Each row below holds a small network's activations on one input, seen along a few directions.
Each table varies a few parts of the input and shows all the possible inputs, shuffled.
A made-up example of a description, with smaller parts first: one of 5 places around a ring, together with either a single point or one of 11 places along a line or (one of 3 separate values, together with one of 6 places along a line).
Shared parts are said once, and a part with two or three values counts as separate values.

Other details of the inputs vary at random and push rows far along two fixed directions, the same in every table; ignore that.

A family of inputs:
R1: [-3.03 -4.30 -2.98  5.54  4.00 -2.37 -1.97 -1.55  2.72  7.26  2.36]
R2: [-3.80 -1.64 -1.47  3.48  1.15 -2.96 -9.60 -4.71  4.65  4.80  2.08]
R3: [ 0.42  0.42  0.84 -3.42  4.35 -0.08 -5.35 -3.51  1.27  2.00  1.20]
R4: [ 0.06 -1.29 -2.71  3.24 -6.41 -4.22  3.80  2.01  2.29 -5.36 -0.69]
R5: [-1.42 -2.93 -2.78  4.84 -3.38 -3.69  2.56  1.17  1.38  1.66  2.95]
R6: [ 0.84  5.76  0.44 -4.46  3.79  5.53 -2.64  0.73  1.18  2.02 -2.19]
R7: [ 2.24 -0.04  6.00 -7.17  4.41  4.80 -4.83 -0.18 -3.97  1.18 -0.86]
R8: [ 2.60  4.04  0.38 -4.75  6.22  4.11 -1.73 -0.45 -0.38  2.38 -2.00]
R9: [ 0.43  2.85 -0.91 -5.28 -0.91  1.65  5.90  2.95 -1.20 -4.88 -2.30]
R10: [-1.65  1.34  6.20 -3.50  2.13  5.91 -4.88 -3.29 -1.09  1.89 -0.81]
R11: [ 0.32 -3.99 -3.49  4.71 -2.85 -6.25  2.58 -0.06  1.63 -2.24 -0.06]
R12: [-2.76 -0.35 -2.07  5.94  1.83 -3.63 -6.32 -2.75  2.07  8.49  1.58]
R13: [-2.32  0.56 -0.22  1.62  1.65 -1.52 -0.76  0.87  1.49  4.78  0.95]
R14: [-0.36 -3.61  1.00  3.91 -6.98  0.84  6.02  1.05 -1.26 -4.70 -0.88]
R15: [-0.07 -0.72 -2.34  3.17 -4.45 -1.44  5.61  2.95 -0.31 -5.41  2.18]
R16: [-2.53  2.29 -1.53 -5.09  5.49  6.46  0.77  1.46  0.16  2.81 -1.11]
R17: [-2.40 -0.30 -1.82 -0.98  0.30 -2.56 -5.08 -4.10  1.09  0.83  1.16]
R18: [ 0.92 -0.97  3.17 -3.94  5.72  7.44 -0.52  3.36 -3.51  3.24 -1.99]
R19: [ 1.13  1.77 -0.96 -2.99 -2.24  3.85  4.83  4.11  1.37 -3.82 -0.36]
R20: [ 3.26 -1.91  2.85 -1.95 -2.09  0.87  4.43  4.27 -4.24 -4.43 -2.86]
R21: [ 2.11 -1.55 -1.08  1.37 -3.02 -4.84  6.23  1.42  0.00 -3.45  0.45]
R22: [-0.76 -1.11 -1.53 -0.90  5.74  3.23 -0.46  0.43  1.46  4.01  0.20]
R23: [-2.81 -4.93  0.46  8.43 -6.54 -3.80  2.03 -1.22  0.43 -1.85 -1.47]
R24: [ 3.52 -0.05 -1.31  1.94 -2.56 -4.53  3.14 -0.67 -0.62 -1.82  0.33]
R25: [ 0.57  0.36 -3.92  1.54 -4.00 -3.57  1.57 -1.11 -0.28 -3.30 -1.38]
R26: [ 0.23  4.25  5.05 -3.56  2.78  8.54 -1.08 -0.70 -2.07  1.97 -3.78]
R27: [ 3.55  1.49  2.50 -5.22  0.06 -1.31  0.98 -1.36 -0.98 -2.54  2.32]
R28: [ 2.33  4.45  2.67 -5.63 -1.97  1.26  1.46  0.61 -1.69 -6.87  2.02]
R29: [ 3.81  6.55  1.25 -4.45 -1.25  3.10  4.45  2.93 -2.87 -6.22 -0.53]
R30: [-5.11 -0.60 -1.94  6.53  3.20 -2.27 -4.19 -0.81  2.36  4.36  1.29]
R31: [ 2.08 -0.62  0.52 -0.18 -6.74 -6.01  1.25 -1.06 -0.04 -3.86  3.71]
R32: [-1.40 -5.21 -0.27  7.21  2.56 -2.54 -8.21 -2.78 -1.04  7.08 -1.51]
Description of these inputs: one of 4 places along a line, together with either one of 2 separate values or one of 6 places around a ring.
- Changing only the place on the line of 4 turns R17 into R25. The same change can be made to R27. Which row results? => R24
- Which other rows does R7 become when the choice among 2 separate values takes its other values? List them by row number. => R10
- Which other rows agree with R4 in the place on the line of 4? List them by row number. => R9, R11, R13, R20, R21, R23, R30
- Which other rows does R26 become when the choice among 2 separate values takes its other values? List them by row number. => R32
- Which other rows does R15 become when the place on the ring of 6 takes its other values? List them by row number. => R1, R5, R16, R19, R22
